A small network was shown many inputs. Here are its activations along a few directions, one row for each input.
Each table varies a few parts of the input and shows all the possible inputs, shuffled.
A made-up example of a description, with smaller parts first: one of 2 separate values, together with either a single point or one of 11 places along a line or (one of 4 places along a line, together with one of 8 places around a ring).
Shared parts are said once, and a part with two or three values counts as separate values.
In the rows, zero is written as 128.

Other details of the inputs vary at random and push rows far along two fixed directions, the same in every table; ignore that.

Rows:
r1: [123 111  32  52 124  80 167 125 169 151 170  42]
r2: [ 86 161  97 110 115  91 101 155  77 100 143 128]
r3: [179 115 194 113 152 177 135 126 112 143  70 166]
r4: [ 62 185 122 212 151 151  95 104  82 104 153 164]
r5: [ 89 210  49 134 151 121 101 134 109 139 175 161]
r6: [120 129 112 119 131 130 145  75 131 118 147 105]
r7: [119 135 140 103 113 130 130 100  97 110 130 147]
r8: [128 123  96 148 135 132 153 104 149 136 148 100]
r9: [211  66 243 115 103 185 113 104 149 142  79 146]
r10: [115  98  62  41  92  51 152 168 152 126 149  52]
r11: [ 88 146 100 155 136 137 129  84 106 112 155 114]
r12: [105 225 114 204 144 152  90 114  98 119 157 225]
r13: [154 101 166 123  99 125 154 103 154 107 129 133]
r14: [124 100 153 149 114 107 138 109 148 107 129 116]
r15: [ 66 187  92 163 110  94  96 109  94  82 180 150]
r16: [111 214 118 161 172 169  81 150  79 139 115 212]
r17: [104 217  98 185 152 149  99 102 105 127 164 197]
r18: [ 94 126  94 159 125  93 136 126 151 126 163 100]
r19: [145  91 147 106 144 153 148 130 109 138  88  98]
r20: [168  94 187 122 145 170 148  90 120 125  85 131]
r21: [184  96 214 123 140 180 146  91 125 129  76 164]
r22: [ 77 150  51 137 141 103 127 153 131 140 168  94]
r23: [124  96 134 124 141 116 135 173 144 145  99 104]
r24: [164  80 210 148 155 178 142 148 118 141  56 134]
r25: [ 87 206 122 175 131 144  95  92  84 102 159 201]
r26: [116 162  88 146 125  98 112 164 137 121 153 144]
r27: [122 178 148 157 173 177  95 129  64 126  97 179]
r28: [166  84 172 170 152 144 144 164 179 153  89 133]
r29: [ 91 142 117 120 104  94 113 120  89  86 149 126]
r30: [ 81 158  78 172 136 115 127 120 127 126 171 114]
r31: [170  96 158 133 160 173 147 152 140 156  70 125]
r32: [104 177  68 129 119  99 115 160 129 123 170 146]
r33: [194 123 172 145 143 165 142 146 166 155  92 184]
r34: [ 94 115 142 167 128 117 129 107 132 110 139 117]
r35: [207  67 216 183 132 147 159 132 198 138  77 147]
r36: [122 176 163 156 137 155  92 156  69 108 105 200]
r37: [183 102 163  91 131 147 151 154 153 154  81 148]
r38: [ 99 207 111 159 141 138  81 176  82 117 130 200]
r39: [154  68 198 132 119 127 143 122 135 111  86 120]
r40: [138  81 102  12  73  91 121 129 139 148 151  44]
r41: [ 82 194 134 164 123 137  85 121  56  85 146 195]
r42: [108 103  69   8  90  69 160 126 118 129 153  58]
r43: [107 145 101 105 119 117 140  74 126 118 164 120]
r44: [150 136 115 145 144 141 147  98 153 138 138 125]
r45: [132  66  96  56 107  65 160 170 169 140 120  48]
r46: [172 110 148  85 108 145  98 156 153 165 112 123]
r47: [112  91  53  75 104  47 156 159 180 137 165  46]
r48: [133 140 105 131 102 102 144 123 155 117 163 132]
r49: [ 82  75  80  51 106  60 153 146 124 126 143  27]
r50: [171 108 140 100 156 154 147 144 145 155  84 118]
r51: [ 93 166 142 184 158 175  99 102  59 107 118 166]
r52: [138 128 114 143 105  94 141 127 161 114 153 123]
r53: [ 92 103 129 123 126 124 139 110 101 113 130  91]
r54: [132 124 135 109  86 129  99  88 144 130 165 114]
r55: [222  91 194 130 119 175 112 147 194 175  96 151]
r56: [180  89 143 143 155 163 160 140 172 160  94 115]
r57: [ 91 192  62 134  96 108  70 110 125 134 210 131]
r58: [115  66 101  46  98  59 156 150 136 123 128  39]
r59: [141  70 204 152 133 145 141 120 128 118  83 124]
r60: [161  87 174 142 156 164 145 167 147 155  68 125]
Description of these inputs: one of 6 places around a ring, together with either a single point or one of 9 places around a ring.
Changing only the place on the ring of 6 turns r18 into r34. The same change can be made to r12. Which row results?
Answer: r25
Changing only the place on the ring of 6 turns r56 into r8. The same change can be made to r1. Which row results?
Answer: r44
Which other rows does r39 become when the place on the ring of 9 takes its other values? List them by row number.
Answer: r7, r20, r21, r29, r41, r51, r53, r59

Rows:
r61: [148 114 104  86 120 120 146 107 167 157 147  99]
r62: [123 168 146 178 126 130 100 125 124 124 142 187]
r63: [200  60 187 120 111 146 167  96 173 139 100 107]
r64: [160 116 196 195 152 175 118 154 147 135  78 177]
r65: [176  76 196 127 131 133 146 161 155 144  75 135]
r66: [ 71 127  70  55 107  77 140 108  98 109 160  70]
r67: [140  98 138 141 130 137 149 134 137 132 114 103]
r68: [121 106 105 122 113  99 139 125 166 130 148  96]
r69: [121 131  77 109 134 113 141 123 158 155 156  97]
r70: [125 104 123  99 112 106 159  84 146 118 143  96]
r71: [158 102 210 158 160 170 138 130 118 127  58 160]
r72: [175 116 196 145 123 170 119 119 134 123  97 159]
r73: [ 60 183  72 144 137 110  90 139  61 113 156 126]
r74: [124  94 131 130 136 128 158 127 137 126 119 100]
r75: [ 96 151  63  65 125 106 116 134 109 146 158  98]
r76: [170 121 202 157 126 175 110 126 138 128  92 183]
r77: [132  91 114  60 100  97 139 129 133 122 133  68]
r78: [108 178 138 206 143 135  97 143 119 123 139 192]
r79: [ 86 226  64 139 128 126  81 137  79 113 174 179]
r80: [190  55 175 133 121 142 175 111 180 142  97  94]
r81: [156 117 187 197 156 172 137 111 135 126  97 171]
r82: [100 189 132 162 121 134  85 135  94 116 149 192]
r83: [165 112 126  79 120 123 142 150 139 138 110 119]
r84: [ 56 193  84 128 122 117 101  97  70  98 170 146]
r85: [153  85 124  87  97 101 153 102 169 125 147  74]
r86: [149  82 126  71  91 115 158 102 142 128 138  74]
r87: [119 137  96 125 149 135 132 147 140 155 132 116]
r88: [173 117 120 105 116 120 150 124 168 138 133 123]
r89: [ 86 150  21  85 117  72 142 158 134 128 177  75]
r90: [105 157 138 165 147 138  87 156  99 123 113 166]
r91: [103 169 134 169 150 141  84 151  83 115 118 159]
r92: [ 99 131 107 137 133 110 146 101 131 115 146 110]
r93: [ 58 201  75 163 134 116  93  94  75 101 187 156]
r94: [138 164 156 169 176 180  94 156 103 154  89 188]
r95: [114 166 153 203 149 147 101 164 115 126 115 190]
r96: [146  89 124 116 114 108 153 119 170 127 137  80]
r97: [156  84 186 152 148 156 165 124 148 129  78 130]
r98: [159 107 119  94 133 117 146 163 144 142 104 111]
r99: [164  94 125  60 113 134 154 116 164 158 128  95]
r100: [153  80 130  90  97 102 150 109 181 133 140  89]
r101: [135  66 134  82 126 109 166 127 136 130 109  72]
r102: [ 79 170  94 114 114  95  95 148  89 117 158 141]
r103: [119 106 129  92 122 121 138 117 106 119 126 106]
r104: [ 81 126  64  58  95  72 117 135 117 119 168  74]
r105: [ 92 212  64 176 148 122  96 144 106 120 167 172]
r106: [ 96 150 111 121 119 129 119 101  94 109 154 135]
r107: [168 119 202 200 156 182 120 149 136 129  76 171]
r108: [138 155 178 173 145 177  94 130  78 121  96 184]
Describe the family of inputs behind these rows.
Answer: one of 6 places around a ring, together with either one of 2 separate values or one of 6 places along a line
Changing only the place on the ring of 6 turns r95 into r102. The same change can be made to r97. Which row results?
Answer: r66
Changing only the place on the ring of 6 turns r88 into r105. The same change can be made to r100. Which row results?
Answer: r68
Which other rows does r61 become when the choice among 2 separate values takes its other values? List them by row number.
Answer: r88
Start at r62 and move only the place on the line of 6, one step at a time. The first step leads to r100. Which rows follow, in order?
Answer: r85, r63, r93, r70
Which other rows does r86 become when the place on the ring of 6 takes its other values? List them by row number.
Answer: r63, r67, r73, r80, r108

Rows:
r109: [234 124 218 184 176 212 146 155 158 155  38 212]
r110: [157  43 173 125 118 104 179 149 185 134  94  85]
r111: [218  40 173  86 106 140 207  85 210 139 104  90]
r112: [ 75 127  79  63 101  91 153 106  93 115 163  85]
r113: [100 100 112 118  96  78 148 114 158 110 160  83]
r114: [ 79 202 143 182 149 143  90  98  45 100 133 206]
r115: [137 124  89  71 104 111 119 115 158 157 167  92]
r116: [163  92 111  69 121 119 138 147 173 172 120  80]
r117: [204  39 193  30 115 134 171 141 169 155  63  83]
r118: [181 105 106  73 111 119 175 113 177 142 139 101]
r119: [ 57 151  33 102 138  86 103 154 108 146 173  77]
r120: [ 76 124  51 114 136  84 167 125 127 116 160  63]
r121: [ 51 174  13  98  92  55  89 145  66  75 199  59]
r122: [ 41 143  48 122 133  86 109 129 108 133 179  65]
r123: [102 184 179 180 161 190  79 132  55 114  99 216]
r124: [197  22 177  91 119 107 191 173 205 153  74  84]
r125: [149 189 166 200 154 161  84 179 118 135  97 231]
r126: [ 97 203 135 201 143 173  56  99  94 129 156 202]
r127: [175  61 123  92 144 120 197 151 175 148  93  78]
r128: [120 186 169 243 173 189 108 104  98 105 110 212]
r129: [186 128 210 199 131 211  91 125  93 123  89 171]
r130: [113 159 163 152 145 135 108  91  77  91 115 180]
r131: [223  93 217 140 115 158 142 142 188 147  86 180]
r132: [ 47 148  56 119 115  90 104  95 116 122 195  71]
r133: [ 71 167  63 116  87  72 110 111 127 105 205 121]
r134: [ 73 202 132 157 144 159  61 150  49 109 119 202]
Describe the family of inputs behind these rows.
Answer: either one of 2 separate values or one of 6 places along a line or (one of 3 separate values, together with one of 6 places around a ring)
Which of the alternatives is r133?
Answer: one of 3 separate values, together with one of 6 places around a ring

Rows:
r135: [188  74 222 185 151 174 154 133 186 154  67 155]
r136: [123 163 157 190 138 132 114 122 113 103 126 192]
r137: [ 91 185 101 126 148 121 109 145  89 120 134 172]
r138: [135 131  67  78 111  89 160 132 150 128 158  90]
r139: [133 126  87  71 113 108 118 134 137 149 146  92]
r140: [128 143 169 139 130 159  92 139  95 131 108 169]
r141: [156 125 188 165 126 160 110 119 156 144 113 172]
r142: [150  97  98 105 130 117 157 144 166 148 129  73]
r143: [151  67 134  75  94  82 177 119 163 107 125  76]
r144: [120 150 142 138 138 171 110  71  96 126 136 143]
r145: [ 97 142 129 186 143 122 110 131 118 117 137 139]
r146: [172  95 116  76 102 121 142 129 171 151 137  81]
r147: [155  75 130  67 119 124 198  68 150 125 124  77]
r148: [ 95 178  83 155 162 133  97 155  98 138 133 143]
r149: [177  99 219 162 121 166 108 124 139 121  86 161]
r150: [122 125 144 159 162 172 140  86 108 130 113 126]
r151: [128 106 136 115 151 134 136 153 133 148  99 115]
r152: [ 96 192  63 118 141 106 113 142  97 122 153 150]
r153: [169  72 160  89 103 114 175 131 143 113  99 102]
r154: [ 85 158  92 101 122  99 128 139  89 110 145 135]
r155: [129 123 173 190 146 149 112 139 118 113  98 150]
r156: [117 186 103 170 136 136 116 131 119 118 152 182]
r157: [115 160 150 155 119 149  81 134  81 111 127 162]
r158: [110 105 102  92  88  80 125 109 147 122 171  77]
r159: [ 89 183 104 162 131 112 117 122 120 115 158 175]
r160: [134 109  85  82  92 104 134 119 165 143 171  81]
r161: [206  78 206 183 152 188 153 141 184 156  71 153]
r162: [128  70 121  93 110 103 159 141 136 122 118  58]
r163: [ 61 146  74 111 133  99 117 149  88 123 150  98]
r164: [ 77 179  85 104 129 117  79 139  88 133 157 139]
Changing only one part turns r136 into r158. The same change can be made to r154. Which row results?
Answer: r140
Describe the family of inputs behind these rows.
Answer: one of 3 separate values, together with either a single point or one of 9 places around a ring
Which other rows does r156 become when the choice among 3 separate values takes its other values? List them by row number.
Answer: r160, r161
Which other rows agree with r155 in the choice among 3 separate values? List them by row number.
Answer: r135, r142, r145, r148, r150, r151, r161, r162, r163
